Each row below holds a small network's activations on one input, seen along a few directions.
In each table, some parts of the input vary, and every possible input appears once, in random order.
A made-up example of a description, with smaller parts first: one of 8 places around a ring, together with either a single point or one of 9 places along a line or (one of 3 separate values, together with one of 4 places along a line).
Shared parts are said once, and a part with two or three values counts as separate values.

Other details of the inputs vary at random and push rows far along two fixed directions, the same in every table; ignore that.

Table:
row 1: [-20  -2  -1 -20 -19  -2  -9   7  -6 -33  -8]
row 2: [ 12 -48 -35  -9 -44  -8 -22  11 -15  66   8]
row 3: [ 32  15  22  40  17  25  18 -10  29 -28  16]
row 4: [ 24  18 -15  29   0  29  12 -22  20  69  13]
row 5: [-15  18   4 -18  -5 -27 -11   3 -18 -20  -4]
row 6: [22 34 -7 28 17 17  3 -8 22 74 -7]
row 7: [ 11  24  30  21  18  27  19 -11  30 -22  -3]
row 8: [-10 -13  -2 -18 -18  -7  -6  10  -8 -36   5]
row 9: [-13 -12  10 -21 -28  -8  -5   3  -7 -33   1]
row 10: [-17 -24   5 -13  15 -21   0  11 -21 -23  -4]
row 11: [ 29  12  30  30   6  23  29 -12  30 -28  16]
row 12: [ 26  15  25  34  35  23  17 -10  26 -23   3]
row 13: [-24  18   3 -21  16 -32 -13   8 -12 -10 -20]
row 14: [ -6 -18 -32 -18 -30 -10 -13  -7 -20  62   6]
row 15: [-19  24  -1 -18  -2 -24 -16   7 -17 -21  -7]
row 16: [-12 -25   4 -16   9 -23  -9  11 -10 -27 -11]
row 17: [ 10  41  11  23  27  20  20 -24  18 -15   4]
row 18: [-25   9  -3 -27  12 -17  -8  -7 -20 -20  -7]
row 19: [ -8 -13  -7 -12  -5 -10 -13   9 -14 -36  -3]
row 20: [ 16  26  29  27   3  31  21 -12  34 -31   9]
row 21: [-13  -8  -7 -19 -12  -6  -6  10 -10 -34  -4]
row 22: [ 19  14  27  34  41  22  25 -10  14 -23   9]
row 23: [-11 -37 -29 -22 -35  -6 -18  14  -3  78 -15]
row 24: [ 32  -6 -18  40   2  34  11  -4  13  68  13]
row 25: [ -7 -24   6 -10  -8 -16  -1   6 -25 -32  14]
row 26: [ 18  13  -9  26  17  19  15 -19  24  79  -1]
row 27: [-16 -19   6 -21   4 -18   0  11  -3 -25 -12]
row 28: [ -1 -37 -40 -19 -29   0 -20  15 -11  77  -8]
row 29: [-10 -18  -1  -9  -4 -11  -5  10 -23 -33  12]
row 30: [-21  26  -6 -19   2 -23 -17   7 -17 -20 -14]
Each input here is: one of 5 places along a line, together with either one of 2 separate values or one of 4 places along a line.
The inputs of row 2 and row 3 match in every part but the place on the line of 5. If row 25 is changed in the same way as row 2 into row 3, which row does it become?
> row 29
Change only the choice among 2 separate values in row 14. List by row number the other rows that result.
> row 5
Which other rows agree with row 30 in the place on the line of 5? List them by row number.
> row 1, row 17, row 19, row 21, row 24
Which other rows agree with row 12 in the place on the line of 5? List them by row number.
> row 6, row 7, row 18, row 22, row 28

Table:
row 31: [  0  10 -28   1  -5   3 -16   6 -10  30  -3]
row 32: [  0   0  -7 -11 -29  -8  -2 -10  -3  29   8]
row 33: [ -7   3 -18 -12 -30  11  -4  -9  -2  27   2]
row 34: [ 41  16  26  57  48  39  41 -23  38  11  13]
row 35: [ 44  16  23  60  42  36  42 -26  28  14  25]
row 36: [ -9   2   4  -7  11 -29 -16  16 -31 -66   5]
row 37: [ -4 -14 -16  -5  10   5  -5   4   1  31 -11]
row 38: [  8  47  52  29  61  10  31 -10  34 -74 -11]
row 39: [-23  12   2 -27 -16 -12 -16  12 -14 -72  -5]
row 40: [ 21 -12 -14  13 -24   3 -13  14  -3  15  12]
row 41: [ -8  12 -21  -6  -4   4  -4 -11 -12  36   2]
row 42: [  5 -34 -11  -3 -23   4   1   1  -9  24  16]
row 43: [ -3  -1  -3  -4   7 -17 -10   8   0  37 -15]
row 44: [ -1 -10   0 -10 -19 -10  -9  13   9  30 -13]
row 45: [-32  -8  15 -34  -7 -24 -10  16  -5 -61 -21]
row 46: [-30  20  16 -29  12 -37  -4 -11 -29 -58   2]
row 47: [ -5 -24 -13 -12 -18  11  -7   7   8  24 -11]
row 48: [  4 -34  -7  -2 -15  12   1   3   4  22   4]
What is each input in this table made of?
> one of 2 separate values, together with either one of 4 places along a line or one of 5 places along a line
The inputs of row 46 and row 32 match in every part but the choice among 2 separate values. If row 35 is changed in the same way as row 46 into row 32, which row does it become?
> row 42

Table:
row 49: [-16   0 -19 -14 -11  -6 -15  -6 -20  -8   1]
row 50: [17 -2 14 23  3 26 25 -7 30 -3 12]
row 51: [ -8   6  -1 -24 -20  -4  -6  -5  -7 -20   3]
row 52: [ 32 -14  18  42   6  20  19   2  19  -3  17]
row 53: [  3  -4 -17  -9 -21  -9 -16  12 -23 -12  10]
row 54: [ -1  13  -5   1  -2 -12 -11  -2 -16 -38   7]
row 55: [ -8 -20   3 -20 -18  -7  -4  -1   3 -22   2]
row 56: [  3 -20   0   2  -7 -10  -5  14  -5 -43  12]
row 57: [ -9 -24  24  -9  -5  -5  16   5  -4 -44   2]
row 58: [-14 -11   5 -20  14 -18  -3  -1   1 -13 -18]
row 59: [  3 -10   2   1  -9  -7  -8  11 -14 -42  11]
row 60: [ 21 -45 -15  23 -19  27   8   2  10  77  13]
row 61: [ 12  35  19  31  16  30   9   4  42   1 -16]
row 62: [ 14   5 -32  10 -27  14  -2 -17  13  84   4]
row 63: [ -8 -36 -32 -23 -42   0 -15  11 -18  50   2]
row 64: [ -7 -39   5 -22 -28 -10  -4   3  -8   3  -1]
row 65: [-19   7 -12 -22 -15 -21  -9  -9 -18  18  -1]
row 66: [-18  18   9 -25 -15 -11 -16  11  15 -18 -27]
row 67: [ 11  24  24  19  30   7  14 -17  22   6  -4]
row 68: [  9  33  12  23  28  12  23 -11  16  19   2]
row 69: [-20  18  11 -15  12 -21  -1  -6  -7 -22  -2]
row 70: [ 35 -24 -31  26   5  11  -3   8  11  90  -6]
row 71: [ 16   8  17  23  39  17  29  -8  30   9 -11]
row 72: [ -9 -24 -10 -14 -17   1 -11   8 -17 -13   5]
row 73: [-19   3 -20 -20 -18 -10  -8  -5 -16   5  -1]
row 74: [ -4  22  13   1  25 -19  -1   5 -16 -44   6]
row 75: [ 28  35   9  38  20  11  13 -12   8   6  13]
row 76: [ 25  36  20  36  10  21   4   9  34  -6 -11]
row 77: [-10 -25   2  -9  -3   0   0   5  -3 -39   8]
row 78: [-16 -17 -35 -20  -9 -15 -22   8 -30  64  -2]
row 79: [29 19 18 35 37 10  9 -5 13  3  4]
row 80: [-13   8   0 -20 -13  -1   2   1 -10 -31   4]
row 81: [ -7  10   7 -10   1   6   0  -3 -11 -51   8]
row 82: [  8  28   8  15  -2  22   5   7  38  27 -20]
row 83: [ 13  35  12  30  27  18  20 -21  10   4  11]
row 84: [-13 -30 -31 -19  -3 -14 -27  11 -27  63 -11]
row 85: [ -8 -10   4 -21 -20  -5  -5  -3  -5 -22   2]
row 86: [-12 -15   6 -10  34 -10   2   4  -5 -30 -15]
row 87: [-23   7 -14 -20  -9 -18  -4  -4 -23  14  -1]
row 88: [-19   3  12 -13  22 -18  -1   3 -11 -17 -11]
The inputs of row 52 and row 60 match in every part but one. If row 75 is changed in the same way as row 52 into row 60, which row does it become?
> row 83
The inputs of row 81 and row 53 match in every part but one. If row 72 is changed in the same way as row 81 into row 53, which row does it become?
> row 59
What is each input in this table made of?
> one of 4 places along a line, together with either a single point or one of 9 places along a line
Change only the place on the line of 4 in row 76. List by row number the other rows that result.
> row 61, row 66, row 82
Start at row 79 and move only the place on the line of 4, one step at a time. The first step leads to row 84. Which rows follow, in order?
> row 88, row 67
